A small network was trained on made-up records. Each row is its average activation on records with the value named, seen along a few directions.
Values that are neighbours, or in one group, have similar rows; names and order tell nothing.
(in the rows, 500 means zero)
Strong random noise was added to every row along 8 fixed directions; ignore it. To show where, here is one row again and again, with new noise each time:
[500,402,299,243,592,355,424,330,353,599,520,516,586,496,416,641,587,404,534,614,655]
[541,528,441,458,555,438,501,508,441,559,599,476,629,445,561,505,545,458,562,566,457]
[418,557,606,445,686,488,604,612,515,447,659,463,675,433,776,593,877,798,597,349,630]
[594,414,452,412,541,549,361,286,376,347,590,449,648,508,400,519,616,784,603,393,438]
[473,303,350,496,459,473,469,401,504,375,385,560,360,614,409,526,313,660,450,214,410]
[423,571,573,495,662,358,914,586,697,632,704,546,436,426,506,661,499,196,497,753,701]
[302,351,387,359,482,386,413,640,313,555,349,437,518,592,651,455,500,807,405,50,630]
[470,344,350,186,601,296,369,424,140,702,455,385,631,506,485,506,584,619,461,551,863]
[497,292,283,269,543,289,583,340,388,613,583,461,430,541,231,382,205,601,529,358,493]
[590,426,373,554,455,435,350,579,318,554,410,448,555,508,628,325,332,621,479,397,344]


Field NUTAB:
gele: [662,546,573,549,667,586,559,561,608,495,418,604,436,476,697,545,498,427,501,792,582]
zit: [395,698,522,366,275,507,354,625,345,671,395,375,648,514,479,455,670,418,375,465,629]
zuku: [224,360,362,79,728,176,589,608,432,773,552,496,378,534,705,423,630,805,562,221,856]
tera: [564,555,607,624,484,656,429,453,622,306,445,462,573,523,428,515,561,457,583,562,391]
bufus: [400,575,442,392,430,374,484,628,461,619,509,430,531,414,596,330,503,640,514,334,426]
zoke: [424,465,642,547,565,558,493,525,507,434,361,557,344,617,637,588,746,573,473,541,792]
gemur: [416,490,270,212,551,372,439,501,469,647,464,561,425,436,469,338,541,617,519,146,304]
banef: [376,414,377,285,272,589,79,367,384,641,239,597,569,574,339,563,550,157,451,511,440]
biz: [511,438,641,823,503,582,584,613,577,393,337,563,248,515,647,527,413,695,372,547,740]
belig: [507,366,383,486,601,499,672,229,792,287,540,710,256,562,288,767,439,415,559,480,434]
The values of NUTAB form a star with 3 arms.
Which values are neighbours of banef? Give them in the order they are listed.
> zoke
Which values are neighbours of belig? Give them in the order they are listed.
> tera, biz
Which values are neighbours of gemur? Give them in the order they are listed.
> zit

Field NEK:
pafa: [573,469,465,423,629,472,503,552,571,551,541,565,507,494,683,329,444,676,652,439,308]
tiv: [541,672,499,612,373,451,420,703,385,685,618,418,693,405,720,296,483,367,564,564,251]
sop: [543,299,390,531,524,576,292,386,329,294,144,547,414,662,554,732,486,599,306,446,710]
nafek: [742,473,676,721,659,464,575,529,439,490,451,471,326,423,683,440,550,723,423,929,847]
puze: [449,537,411,454,343,545,334,507,430,478,305,481,498,552,429,524,525,474,415,402,511]
savur: [524,422,407,579,362,579,212,430,468,347,292,531,491,610,531,500,514,495,519,376,305]
sike: [543,733,479,433,476,493,430,610,493,661,589,466,723,339,576,395,670,305,540,568,250]
puvul: [382,537,831,640,427,701,652,540,576,417,595,428,439,592,301,485,456,511,439,446,657]
zoz: [561,385,582,518,553,446,468,441,232,565,501,380,528,440,459,468,464,620,420,696,810]
vemag: [602,514,363,390,650,312,512,579,402,705,617,458,706,355,690,434,525,500,606,664,495]
The values of NEK form a star with 3 arms.
Which values are neighbours of sike? Give them in the order they are listed.
> puze
Which values are neighbours of zoz? Give them in the order they are listed.
> tiv, vemag
Which values are neighbours of pafa? Give them in the order they are listed.
> puvul

Field TOGOK:
birez: [563,453,615,696,428,658,343,448,316,334,305,437,505,531,473,601,386,464,259,620,598]
zag: [523,565,632,528,549,582,629,687,602,441,494,465,402,554,616,285,481,820,542,265,422]
dofe: [473,566,768,646,526,706,443,541,471,420,678,408,699,506,507,469,651,570,567,480,514]
fur: [686,485,492,382,656,426,598,332,616,504,755,501,455,373,369,293,480,673,768,581,312]
nasan: [427,586,704,701,315,769,531,495,645,241,401,429,604,609,277,779,472,215,358,549,579]
firi: [568,576,601,597,592,342,644,720,488,679,581,395,502,395,704,230,515,702,449,582,542]
zavo: [273,662,583,349,133,691,236,533,247,606,385,339,793,501,203,603,616,201,268,318,588]
sot: [487,534,382,638,338,553,394,469,515,394,446,536,400,506,415,514,325,466,489,437,360]
toz: [448,490,349,441,189,456,111,557,30,624,343,289,716,589,492,306,488,474,418,268,386]
fem: [347,519,493,392,391,532,565,356,616,433,613,553,507,593,311,809,513,345,465,518,667]
lovi: [523,442,513,338,441,490,198,425,156,676,425,387,717,478,498,347,567,508,559,685,592]
The values of TOGOK form a tree with 2 forks.
Which values are neighbours of zavo? Give them in the order they are listed.
> birez, firi
Which values are neighbours of lovi? Give them in the order they are listed.
> dofe, fur
Which values are neighbours of fem? Give them in the order they are listed.
> sot
